Each row below holds a small network's activations on one input, seen along a few directions.
In each table, some parts of the input vary, and every possible input appears once, in random order.
A made-up example of a description, with smaller parts first: one of 3 separate values, together with either a single point or one of 9 places around a ring or (one of 4 places along a line, together with one of 5 places around a ring).
Shared parts are said once, and a part with two or three values counts as separate values.

Other details of the inputs shift rows strongly along two fixed directions, in all tables alike. That doesn't count.

A family of inputs:
R1: [27  8  7 14 14  1  5  0  1  6 -3]
R2: [-66  17  -6  24 -78  -2  33  -6  26  -7  25]
R3: [ 38   0   9   5  32   5  -6  -3  -6   5 -13]
R4: [ 49  35 -17  21   4 -11  21 -22  22   4  -8]
R5: [-34 -43  -2 -43   6   4 -34   5 -36 -20   0]
R6: [-34 -41  11 -35  16   3 -36  19 -34  -7   3]
R7: [ 13  -6  -2   0   3  -9   1 -13   2  -5  -7]
R8: [ 31   6   0  -4  34   4 -13   0  -9   6 -11]
R9: [-39 -29   2 -35 -10   0 -25   7 -15 -20  -1]
R10: [ 18  -4   4  -9  25   2 -14   5 -15   3  -4]
R11: [-18  -9  -7 -11  -4  -5   3  -4  -8 -14   0]
R12: [ 40  16   2  10   8  -5  14 -16  16  -5 -13]
R13: [  5  -7  -5  -8   9  -3  -3 -13  -9  -7  -2]
R14: [-101   -6    3    5  -75    6    8   27   14    4   32]
R15: [42 26  4 32  9  6 20 -8 22 17 -8]
R16: [ -6 -11   1 -18  17   2 -22  13 -19  -2   2]
R17: [-33 -39   2 -27  -5   4 -22   3 -25 -19   2]
R18: [41 20 -1 14 18 -2  9  0  6 16 -1]
R19: [  9  -1   2 -10   8  -7  -3 -10   3  -8  -9]
R20: [  6 -28   0 -19  12  -4 -17  -4 -15 -14 -10]
R21: [ 37  29 -16  14   6  -4  16 -21  10   1  -3]
R22: [  4 -20  10  -9  21   0 -15  11 -14   5   1]
R23: [ 36  20   2  13   7  -8  17 -20  19  -2 -11]
R24: [  2 -36  14 -27  41   5 -35   8 -30  -4 -12]
R25: [29  0  2 -2 26  5 -7  6 -4 14 -4]
R26: [ 19 -11   5 -15  34   6 -21   3 -18   2 -11]
R27: [-19 -24  -3 -16  -1   0  -4   1 -17 -20  -2]
R28: [ 17  18 -12  12 -12  -8  16 -15  14  -1  -3]
R29: [-38  33   1  43 -63   2  41   6  41  18  24]
R30: [-33 -37   3 -36  13   8 -38  26 -26   0   5]
R31: [38 32  3 38 -5 -1 30 -3 25 17  4]
R32: [ 42  53  -8  40  -2   2  30 -11  34  24  -2]
R33: [11 14 -7 -5 -1 -5  2 -8 10 -8 -6]
R34: [-65  14 -14  10 -67  -2  29   3  15 -14  19]
R35: [ 10  -6   6  -4  21   5 -11   2  -5  10  -7]
R36: [-54  22  -2  23 -60   9  21  10  25  11  19]
R37: [ -1   5 -15  -6  -1  -4   5  -4  -3 -12  -1]
R38: [22  6  7 13 16  4  4 -3  7 14 -7]
R39: [ 23 -18   9 -18  47   3 -26   2 -23   2 -14]
R40: [ 40  37 -10  34  -2  -9  42 -24  25   1  -5]
R41: [-99  -5   4   4 -75   2   9  27  10   1  34]
R42: [  2  17   6  22 -11  -2  17   0  12   7   7]
R43: [-25 -51  14 -34  20  10 -38  25 -30  -3  -1]
R44: [  1  -9  -1 -14  16   1 -18  16 -14   5   4]
R45: [ 15  16  -9  13 -10 -11  17 -17  15   0  -3]
Each input here is: one of 5 places along a line, together with either one of 4 places along a line or one of 5 places around a ring.
The inputs of R39 and R3 match in every part but the place on the line of 5. If R19 is changed in the same way as R39 into R3, which row does it become?
Answer: R12
The inputs of R38 and R32 match in every part but the place on the line of 5. If R7 is changed in the same way as R38 into R32, which row does it become?
Answer: R4
Start at R44 and move only the place on the ring of 5, one step at a time. The first step leads to R30. Which rows follow, in order?
Answer: R32, R8, R16
List by row number the other rows that have the place on the line of 5 in common with R25.
Answer: R5, R9, R10, R18, R26, R28, R34, R36

A family of inputs:
R46: [  3  23 -24   9  14  27  -1   3  -6  10   0]
R47: [-10  56 -23  35 -55   0  35  22  49  22  14]
R48: [ 73  14 -16  -4  91 -34   8 -37  -4 -10 -35]
R49: [ 24  -6 -10 -29  45  20 -37  17 -18   8 -23]
R50: [ 85  21  -9  -2  28 -16  -2 -31  14 -28   3]
R51: [ 84  28  23  39  58  -6  26 -15  -9  30   5]
R52: [-23 -48  33 -21  21  -8 -23  25 -41   4  25]
R53: [-49 -27 -13 -31  13 -38  -7   0  -8 -28  -2]
R54: [ 18  15 -10  -9  30  26 -25   6  -5  12 -26]
R55: [ 65  30 -11  16   8 -21  18 -19 -21 -19 -29]
R56: [-75  -5  -9 -10 -88 -10  -1   2  27 -48  45]
R57: [ 39 -15   3  18  45  14   6   9 -17   3  -1]
R58: [ 68  22 -15   3  85 -26  12 -44   3 -11 -38]
R59: [ -2  10 -27  47 -69 -18  40 -32  42  25  18]
R60: [-32 -49   2 -55 -20  -3  10   4  -7 -28   2]
R61: [ 22  13  -6 -13  26 -14  -9  15 -19  26  21]
R62: [-63  31  26  50 -53  11  38  -2   8  17  35]
R63: [ 90   8  16  27  66  15   5  -6   7  12 -35]
R64: [-29 -27   7  10   5  23   1  19 -19  -6  12]
R65: [ 30 -37 -17   0  12  -6 -14 -34 -12  16 -11]
R66: [-50 -18  11 -48  -3  11 -53  20 -11   7  -6]
R67: [-32 -45   0 -57   3   3 -54  -4 -34 -54  13]
R68: [ 29 -24   2 -49  36  12  10 -24 -17 -20 -25]
R69: [ 90  20  12  40  48   9  21  -3  19  16 -28]
R70: [-10   8  -2  44 -27   5  40  19  18   5  23]
R71: [ 33  11   2 -18  60  11 -28  -5 -37  24  -4]
R72: [ 58  30   5  -2  22 -15 -13   2  31  27 -12]
R73: [-75 -19  -8 -27  13 -10 -13 -19 -16 -31 -14]
R74: [-29 -88 -12 -36 -11 -11 -43  -6 -26  -2   3]
R75: [-24  60  -9  31 -41   1  33   2  18  31  33]
R76: [-33 -61  47 -32   1  -6 -46  26  -1  -3  -5]
R77: [-39 -55   3 -66 -13  -1   2   8 -21 -29   1]
R78: [ 24  18 -25   3  27  19  -2   7  -7  12   1]
R79: [  0  30   9  -8   4  13 -26  -6  14  21 -19]
R80: [  2  -6   7  25  23  27   8   2 -14   1  -1]
R81: [-42 -37   6 -58   0  22  -3 -16 -27 -29 -17]
R82: [-65 -51   3 -64 -26  10   2   4 -24 -31   2]
R83: [-21  50 -22  29 -50  10  26  18  38  19  10]
R84: [ 43  19  -6   5  17  -5  -3 -26 -36 -27 -40]
R85: [ -3  36 -15  35 -74 -30  44  -3  16 -22   2]
R86: [-41 -36  -5 -34 -33 -23 -21  21 -47 -41  -6]
R87: [ 10 -17 -15 -19  45 -42  -2 -14   0 -22 -14]
R88: [-15  11 -24  45 -65   0  32 -41  33  20   7]
R89: [-18   2  -3 -22  12  -2 -19  17 -29  20  23]
R90: [-71 -41  34 -15  -3   9 -19  21 -43   1  28]
R91: [-15  45 -22  31 -57   0  29  23  50  18  15]
R92: [  8  13   5 -19   1 -11 -24  16  15  21  -2]
R93: [-51 -42  43 -21 -11   3 -36  22  -3  -1  -4]
R94: [-24  25  32  42 -62 -11  28   8  59  17  11]
R95: [ 15 -21   3  18  15   6  11  20  -4   0  11]
R96: [-20 -57  20 -20  15   8 -28  40 -17 -10  -8]
R97: [  3  26  10  58 -47   1  47  16  55  11   5]
R98: [ 25 -14  27   5  37 -11   0  10 -26  17  17]
R99: [-11  22 -23  57 -61   7  34 -53  36  24   1]
R100: [ 85  34   4  -7  58  -5 -21  -9  11  31 -27]
R101: [ 27  62 -36  47 -27   0  48   9  39  25  23]
R102: [ 81  25  -5  -3  51  11 -19 -53  -1 -34 -18]
R103: [-47 -29  -3 -31 -27  -7 -24   8 -51 -42 -15]
R104: [  5  -5  42   9   6   6 -11  -2  18  10 -16]
R105: [-32 -50  27 -17  23  30 -37  22 -27 -11 -22]
R106: [ 31  11  -4 -13  31 -14 -11  13 -16  24  20]
R107: [  2   7 -26  -4  14  14  -5  19 -11  10  11]
R108: [-14  50 -14  26 -63   4  26 -33  43 -33  25]
R109: [-81   3 -29   4 -70   6  11  39  15   1  42]
R110: [-21  43  38  54 -50  10  28 -16  55  20  -5]
The inputs of R84 and R55 match in every part but one. If R99 is changed in the same way as R84 into R55, which row does it become?
Answer: R65
Describe the family of inputs behind these rows.
Answer: one of 5 places along a line, together with either one of 5 separate values or (one of 2 separate values, together with one of 4 places along a line)
Which other rows does R75 become when the place on the line of 5 takes its other values? List them by row number.
Answer: R61, R71, R89, R106
List by row number the other rows that have the place on the line of 5 in common with R95.
Answer: R52, R56, R60, R72, R74, R76, R85, R87, R91, R97, R106, R109
Which other rows does R79 become when the choice among 2 separate values takes its other values? List them by row number.
Answer: R110
Which other rows does R49 become when the choice among 2 separate values takes its other values? List them by row number.
Answer: R63
